Read these off the array that follows. Indices start at 0.
1) Which number is the entry in the bottom-right corner?
2) Which number is the entry just right of 6649?
3) Which number is the entry directly below 4041?
4) Which number is the entry at row 0, column 1?
5) Which number is the entry in the top-left corner?
6) Which number is the entry just left of 2785?
7) Which number is the bottom-left entry?
8) Which number is the entry at row 0, column 2?
array([[7874, 4362, 6358, 6128, 4469, 6053, 3566, 4362, 1209, 6048, 5756],
       [6418, 3759, 7433, 5438, 1779, 3455, 4041, 3759, 5203, 7792, 5414],
       [5756, 3717, 2586, 4093, 7301, 6680, 1990, 3717, 6973, 5722, 4491],
       [4210, 8251, 7431, 6649, 5304, 4675, 6900, 8251, 4306, 2070, 4765],
       [4871, 5280, 8310, 5808, 2330, 4525, 4496, 5280, 4824, 4181, 2012],
       [5304, 2360, 3620, 3018, 5641, 6473, 6443, 2360, 7712, 4841, 2825],
       [8155, 6587, 5484, 4716, 7383, 5562, 3232, 6587, 2785, 2859, 6109],
       [2322, 5484, 7421, 1990, 5111, 5361, 6235, 5484, 4990, 3368, 3589],
       [4783, 1850, 4169, 5055, 2517, 6482, 4937, 1850, 6979, 5217, 7724],
       [5398, 7002, 6507, 7232, 8275, 4908, 3052, 7002, 4216, 5953, 8057],
       [9084, 2549, 5476, 5449, 3976, 6346, 3754, 2549, 3445, 4637, 4505],
       [5248, 5264, 7689, 7344, 4730, 6376, 2318, 5264, 3987, 2202, 5661],
       [7319, 4545, 2499, 5253, 6599, 6255, 6939, 4545, 7386, 2491, 4047],
       [5439, 4743, 3787, 6282, 3254, 5843, 8538, 4743, 7303, 2303, 4995]])
1) 4995
2) 5304
3) 1990
4) 4362
5) 7874
6) 6587
7) 5439
8) 6358

m =
[[-326  -99  239  -47 -183  -37  119 -192 -277 -325]
 [-227 -181   19  131  219   81   43   38 -439  380]
 [  78 -191  -45  -95   15   -7  -23  -91  -83  282]
 [ -59 -613 -231   42 -496   56  179  -97   49 -214]
 [ 167  104 -206 -313   23 -245 -195 -103  286 -305]
 [-135 -394 -265  110  111 -163  248  -77  -50    8]
 [  -9   26  190 -343  409 -193   13 -248 -202  142]
 [  73  -63 -270  133 -176  -45  -91   49  128  107]
 [ -24  -60 -227   27  122 -235   58  -69   95  -51]
 [   8 -289  235 -189  -20 -322  411 -524   19    7]
 [-359 -258   91  368 -583  228   98   21 -321  -56]
 [ 240  111 -332 -439  548 -319 -240  -38  213  -39]]
Indices start at 0.
Which number is the bottom-right entry? -39
Which number is the bottom entry of the column that holds the smallest entry? 111
The entry just left of -583 is 368
Which number is the entry in row 0 and column 2? 239
The entry in the bottom-left corner: 240
The entry in row 2 and column 0 -> 78
Which number is the entry at row 0, column 1? -99
Which number is the entry directly below -24? 8
Which number is the entry at row 2, column 1? -191
Which number is the entry just left of the largest entry? -439
The top-left entry -> -326
The entry just left of 110 is -265
Which number is the entry just right of the smallest entry? -231
Which number is the entry in row 1 and column 2? 19
Which number is the entry just left of -322? -20
Which number is the entry just right of the largest entry? -319
Which number is the entry just left of -319? 548
Which number is the top entry of the column that holds the largest entry? -183
Which number is the entry directly above the largest entry? -583
The entry just right of 228 is 98
The entry directly below -50 -> -202
The entry directly above -332: 91
The entry in row 2 and column 2: -45
The entry directly below -7 -> 56
The entry in row 1 and column 0 -> -227
The entry just left of -265 -> -394
The entry directly above -50 -> 286
The entry just left of 190: 26
Which number is the entry just left of -23? -7
The entry just left of 219: 131

[[3541, 6891, 3669, 5728, 3449, 5920, 7868, 5236, 3909], [8526, 5397, 7820, 6964, 7894, 5649, 3953, 6144, 7957], [8792, 5190, 6738, 6879, 6805, 5585, 3865, 6670, 8310], [7020, 3960, 8296, 5008, 8559, 4969, 2742, 5600, 6861]]
Give the smallest entry.
A: 2742
The entry just right of 8792: 5190
The entry just left of 2742 is 4969
The entry just left of 5649 is 7894
The entry just right of 5728: 3449
Give the entry just right of the smallest entry.
A: 5600
The entry just left of 3909: 5236
Give the largest entry.
A: 8792
Give the entry just right of 3865.
A: 6670
